These are the activations of a small neural network, seen along a few directions. Each row is one input.
Each table varies a few parts of the input and shows all the possible inputs, shuffled.
Descriptions start from the smaller parts, as in this example, which fits no table here: one of 8 places around a ring, together with either a single point or (one of 2 separate values, together with one of 4 places along a line) or one of 9 places along a line.
Shared parts are said once, and a part with two or three values counts as separate values.

Other details of the inputs shift rows strongly along two fixed directions, in all tables alike. That doesn't count.

A family of inputs:
r1: [ 34  54   1  29 -68  64   4 -43  38  55 -15 -51]
r2: [-18 -49  21  -4  33 -29  13 -29 -18 -38   3  44]
r3: [ 25   3 -23  25 -22   3 -21  22 -12  -6  -1  -8]
r4: [-20 -32  -8 -13  47 -41   2  11  -7 -55  -9  29]
r5: [ 27  84   3 -21 -49  67  14  27  20  73 -12 -69]
r6: [-32  46  17 -64  42 -14  24 -56  55  25  43 -38]
r7: [  1  51 -11 -52   0 -46  15 -50  87  10  34   1]
r8: [-65 -31  18 -65  89 -46   3 -33  12 -24  36  -1]
r9: [ 15  54   7 -46  29 -47  19 -30  94   7  22  -8]
r10: [-20 -33  20 -43  75 -87  18   3  40 -53  15  46]
r11: [ 52  80   0  25 -91  46  -5  -3  40  62   4 -25]
r12: [-12  44  10 -93  10 -30  25 -18  60  40  37 -14]
r13: [-19 -60  22 -27  73 -80  16 -31  38 -36  28  35]
r14: [ -7 -68 -10  55  -5  31  -6  14 -88 -43 -28  30]
r15: [ 12  28  -7  -4 -48  16  -9 -12  14   6 -11 -14]
r16: [ 21  20 -12  26 -18  22  15 -33  11  15   2 -23]
r17: [-22  47 -13 -19 -18  31 -12  13  -6  23  19 -37]
r18: [ 34  -5  -4  59 -63  44 -32  45 -52   3 -23  -2]
r19: [ -5 -49 -26  14  20 -34 -18  32 -38 -48  12  49]
r20: [-62 -21   2 -33  68 -18  -6  10 -28 -16   8   6]
r21: [-12 -58 -29  58  10  14 -19  41 -80 -32 -39  25]
r22: [ -3 -62   1  59   5  12 -21  51 -78 -23 -35  45]
r23: [ 34 -10 -19  66 -57  36 -24  55 -47   0 -20 -14]
r24: [ 31  11  -8  30 -12  17  -2 -21  22  24   6 -27]
r25: [ 20  36   8 -30  28 -40  31 -68  85  19  40  -9]
r26: [-14 -59 -26  35 -23  15 -24  40 -84 -50 -24  46]
r27: [-65  -5  14 -78  91 -50   6   2  12 -42  24   8]
r28: [ 19   1  -2  57 -51  62 -16  46 -58  -9 -47  -1]
r29: [ 11 -16 -15  39 -10  23  -6 -13 -15   0 -10 -17]
r30: [-29 -47  14 -47  54 -19  20   3 -31  -7  17  10]
r31: [ 10  -9  -5  67 -46  59 -16  31 -59  14 -49   4]
r32: [-20 -63 -16  50   0  24 -18  36 -83 -33 -48  36]
r33: [-22 -57  22  -5  34 -30   0 -26 -10 -35  -2  37]
r34: [ -2  49  17 -59 -13 -42  16 -56  85  13  28  18]
r35: [ 27  73  -3 -25 -64  55   2  16  17  74   0 -72]
r36: [-63 -11   7 -81  72 -59  -6  -9  10 -37  36   3]
r37: [ 34  82  -3  14 -69  61   6  -8  41  41 -28 -44]
r38: [ -7 -58 -12  17  14 -39  -8  39 -35 -46   9  52]
r39: [  6 -21  -4  24 -28  71  -8  40 -67  37 -18 -42]
r40: [ 26 -16   0  50 -14  16  12   3 -15   5   1  -5]
r41: [ 45  71  -3  43 -59  41   9   0  48  73 -14 -45]
r42: [ 13  54  34 -50  17 -42  20 -33  94  12  17   7]
r43: [ 25 -13  14  42 -18  23   3  -5 -21   6  -2   9]
r44: [-14 -43  -8   2  57 -49  -4   9  -7 -30  -1  40]
r45: [  6 -76   8  63   0  20 -23  31 -75 -29 -21  29]
r46: [ 41  77 -25  20 -75  42  -8 -12  36  44  -6 -58]
r47: [  1  47  24 -61  -8 -44  10 -56  84   9  21   1]
r48: [-40 -39   8 -49  59 -26  11  24 -28   1   1  19]
Each input here is: one of 6 places along a line, together with either one of 2 separate values or one of 6 places around a ring.
Changing only the place on the line of 6 turns r3 into r19. The same change can be made to r15. Which row results? -> r26
Changing only the place on the line of 6 turns r45 into r43. The same change can be made to r24. Which row results? -> r25
Which other rows does r23 become when the place on the line of 6 takes its other values? List them by row number. -> r10, r13, r38, r40, r41

A family of inputs:
r49: [-14 -37   6  18   0  -2  -4  11 -33 -27 -12  30]
r50: [-14 -16  -3   3   0   3 -16  43 -48 -18  -3  13]
r51: [ 31  33  -8  35 -27  23  -5   5  10  26  -1 -18]
r52: [ -1  15  16 -37   8 -36  11 -44  61   7  17   4]
r53: [  1 -42 -11  18  10 -14  -4   8 -32 -24   7  21]
r54: [  7  34   1  -1 -22  41  -6 -22   3  35  -9 -31]
r55: [ 19  31  -3  10 -32  50   8   0 -14  48 -12 -36]
r56: [-11 -26   2 -14   9   1 -20  38 -40 -28   0  13]
r57: [-24 -24 -24  11   5   9 -16  45 -43 -16 -10  16]
r58: [ -3 -35  -3  22  10 -11  -8   9 -26 -16   8  22]
r59: [ 27  34  -6  15 -30  18   6  -6  21  18  -8 -14]
r60: [  5 -31  -6  18  14 -14 -13  15 -21 -23  -8  19]
r61: [ 26  33  -1  14 -30  17  -3  -7  26  21 -12 -17]
r62: [  5  19  12 -38  15 -45  10 -49  71  15  31  -2]
r63: [ -4 -36  -3  19 -10   6  -1  12 -38 -28 -15  22]
r64: [  5  43   4  15 -19  36   5  -9  19  30   5 -49]
r65: [ 12  38   7  10 -17  37   8   0  17  40   4 -42]
r66: [  0 -31  -5  26  18 -12 -10  20 -29 -25  -5  26]
r67: [  5  29  -8  19 -30  49  -9 -15  -2  28  -9 -42]
r68: [-26 -30   1   5  25  11  -9   3 -48 -15  -6  17]
r69: [-27  -4  11 -45  53 -43  21 -33  37 -20  27  -6]
r70: [ 13 -30 -16  31   8  -3  -8  23 -36 -23  -5  16]
r71: [ 22  24  -3  31 -38  27  -3  -4   6  29   3 -16]
r72: [-17 -21 -20   5  -1  -2  -9  43 -52 -24 -13   7]
r73: [ 19  20   2  19 -46  29  -3  -8  10  22 -13 -17]
r74: [-19   0  12 -68  37 -42   8  -5  24 -26  29  19]
r75: [ 14  29   6  -1 -23  38   2  -7   1  49 -12 -34]
r76: [-11  23  23 -47  34 -30  30 -30  63  32  25 -10]
r77: [ 19  33   3  26 -35  30   1   3  11  17 -18  -8]
r78: [ -9  -8   9 -36  37 -50  17 -24  36 -27   9  30]
r79: [ -1 -42  -8  26  -6   4  -4  16 -45 -27 -10  22]
r80: [-14 -19  -2 -13   6 -10 -18  34 -35 -21  -3  10]
r81: [  7  24  11 -35  20 -41  10 -37  68   5  14   4]
r82: [-11 -38   2  21   4  -6  -5  12 -33 -24  -5  28]
r83: [ 24  34  -1  29 -33  28  -1   3  12  21 -11 -13]
r84: [-15 -17  12 -38  27 -48  18 -32  31 -23  16  28]
r85: [ 19  23   0  29 -40  28  -1  -4   6  26  -1 -14]
r86: [-21 -14  19 -32  30 -47  13 -30  33 -19  17  31]
r87: [-30 -13  16 -43  55 -44  10 -28  34 -21  20  -6]
r88: [ -4 -15   6 -31  49 -62   2 -23  40 -20  19  24]
r89: [  2  24  16 -36  12 -33  12 -35  63   0   2   8]
r90: [ -2 -45  -4  19   6 -11 -13  10 -32 -22  -2  20]
r91: [  2 -32  -3  24   1   1 -12  21 -32 -27 -24  21]
r92: [ -3 -29  -2  23  17 -12  -8  18 -25 -26  -7  28]
r93: [-30 -33  -4  14  24   9  -9   3 -41 -23  -2   9]
r94: [  7  39 -27   1 -37  34  -3  19   7  29  -6 -27]
r95: [ 14  48  -5 -15 -35  21  -1  12   9  25   5 -28]
r96: [ 19  28   1  18 -27  47  -3   8   2  38  -8 -49]
r97: [ -9 -49   1  16  17  12  -3  33 -47  -4 -15   3]
r98: [-13  31  11 -57  27 -19  19 -56  48  16  22  -8]
r99: [ 15  24   6   8 -40  21   0 -16  21  21 -11 -15]
r100: [ -7 -44  -4  15  17  12   8  32 -49  -7 -10   4]
r101: [ 11  31   5 -39  23 -45  20 -41  73   7  25   3]
r102: [  5  36 -23   2 -35  31 -12  20   9  31 -10 -28]
r103: [ -1 -45  -4  26  -3   0 -15  16 -40 -23 -10  19]
r104: [-23 -20 -12  11   2  -3 -14  45 -52 -20 -12  11]
r105: [ -1 -43  -9  18   6 -10  -4   9 -35 -26   2  22]
r106: [-13  28  22 -52  32 -23  22 -39  49  32  19  -5]
r107: [-12 -12  10 -36  36 -49  17 -22  32 -32   5  33]
r108: [ 20  40   4  15 -28  19   4  -7  28  22  -9 -11]
r109: [ 22  33  -4  18 -28  49   8   7   0  36  -2 -49]
r110: [  7  40 -12   4 -41  24 -11  22  -3  28 -12 -34]
r111: [ -3 -41  -6  15   6 -10  -2   8 -32 -28   0  24]
r112: [-12 -22   0   1   2  13 -18  46 -52 -25   1  16]
r113: [  8  37 -13  18 -32  51   2 -17  -1  29  -4 -43]
r114: [ -6 -13   4 -31  42 -54  13 -21  32 -26  15  29]
What is each input in this table made of? -> one of 3 separate values, together with either one of 4 places along a line or one of 6 places around a ring or (one of 2 separate values, together with one of 6 places along a line)
Changing only the choice among 3 separate values turns r111 into r85. The same change can be made to r55. Which row results? -> r106
Which other rows does r105 become when the place on the line of 6 takes its other values? List them by row number. -> r53, r63, r79, r84, r111
Which other rows does r112 become when the place on the line of 4 takes its other values? List them by row number. -> r50, r57, r104
Which other rows does r87 become when the choice among 3 separate values takes its other values? List them by row number. -> r64, r69

A family of inputs:
r115: [-33  -4 -11  10  24  17  -4 -17 -21  -6  -7  -9]
r116: [-51 -50  18 -19  67 -19  10 -10 -27 -24 -13  37]
r117: [ 12 -28   4  48 -14  -4 -18  36 -29 -17 -25  42]
r118: [-26  28  37 -84  48 -44  16  -6  50   7  32   1]
r119: [ 31  49  -2 -29 -39 -23  22 -51  78  24  14   6]
r120: [-13  48   5 -39  -2   9  24 -68  55  58  20 -28]
r121: [ 29  36  10  -3 -30  -7  16 -17  50   8 -16  16]
r122: [  8 -49  27  40  -3  22  -3   5 -43 -25 -23  13]
r123: [  6 -22 -19  53 -13  -6 -31  27 -30 -35 -12  28]
r124: [  4  38 -15  24 -40  60 -25  50 -42  14   1 -49]
r125: [ 32  40  -3 -22   5 -18  29 -36  76  58  36 -37]
r126: [ 37  46 -23  37 -60  28  -5  -5  20   1 -18 -12]
r127: [ 43  27   0  40 -14  34  14  21  15  50 -13 -39]
r128: [-22 -32 -21 -13 -10  20 -14  41 -65  -9 -14   1]
r129: [ -2  33 -30  17 -43  59 -21  40 -39  11 -26 -47]
r130: [-43 -40   9 -52  51 -31   0  30 -29 -35 -16  29]
r131: [-20 -60  15   1  46 -36  -6 -26 -15 -65  11  26]
r132: [  1   7   9 -39  13 -72   7 -44  73   3  34  39]
r133: [ 11  23  -9  12 -53  61 -16  45 -50  36   8 -38]
r134: [ 13 -12 -20  28  33 -11   0  16  -3  -7   8 -18]
r135: [-16 -77  20 -11  34 -37   4 -31 -23 -45  18  38]
What is each input in this table made of? -> one of 3 separate values, together with either a single point or one of 6 places along a line
Changing only the choice among 3 separate values turns r123 into r132. The same change can be made to r129. Which row results? -> r128
A walk changes only the place on the line of 6. It starts at r118 and steps to r130. List the rest of the walk in order. -> r116, r122, r121, r117

A family of inputs:
r136: [ -5  68  -8 -50 -18  12  15  -9  45  61  18 -37]
r137: [  8 -38 -29  61 -34   6 -31  19 -51 -47 -19  32]
r138: [-37 -84  38 -17  73 -20  23 -64 -23 -19  21  16]
r139: [ 18   2   4 -11  21 -59   5  -8  56  -7  26  18]
r140: [-20 -23 -19  11  -4  32 -20  68 -79 -19 -19 -16]
r141: [  8 -11  -4  81   0  81   7 -23 -41  36 -26 -52]
r142: [-25 -56  11 -25  38 -74   2 -27   9 -65  -2  77]
r143: [ -4 -12 -23  22 -23  52 -24  64 -82   6 -26 -18]
r144: [ 48  65  18 -11 -29 -12  21 -26  92  53   7 -16]
r145: [ -3  83  12 -45 -20  18   3  -6  47  40  15 -43]
r146: [ 23  22  -7 -12   5 -44  11 -30  60 -12  27  11]
r147: [ 42  19   1  55 -72  50  -2  17 -12  19 -37   3]
r148: [-51 -35   6 -60  61 -41  -9  26 -19 -47  14  25]
What is each input in this table made of? -> either one of 2 separate values or one of 5 places along a line or one of 6 places around a ring
A walk changes only the place on the ring of 6. It starts at r139 and steps to r144. List the rest of the walk in order. -> r147, r142, r137, r146
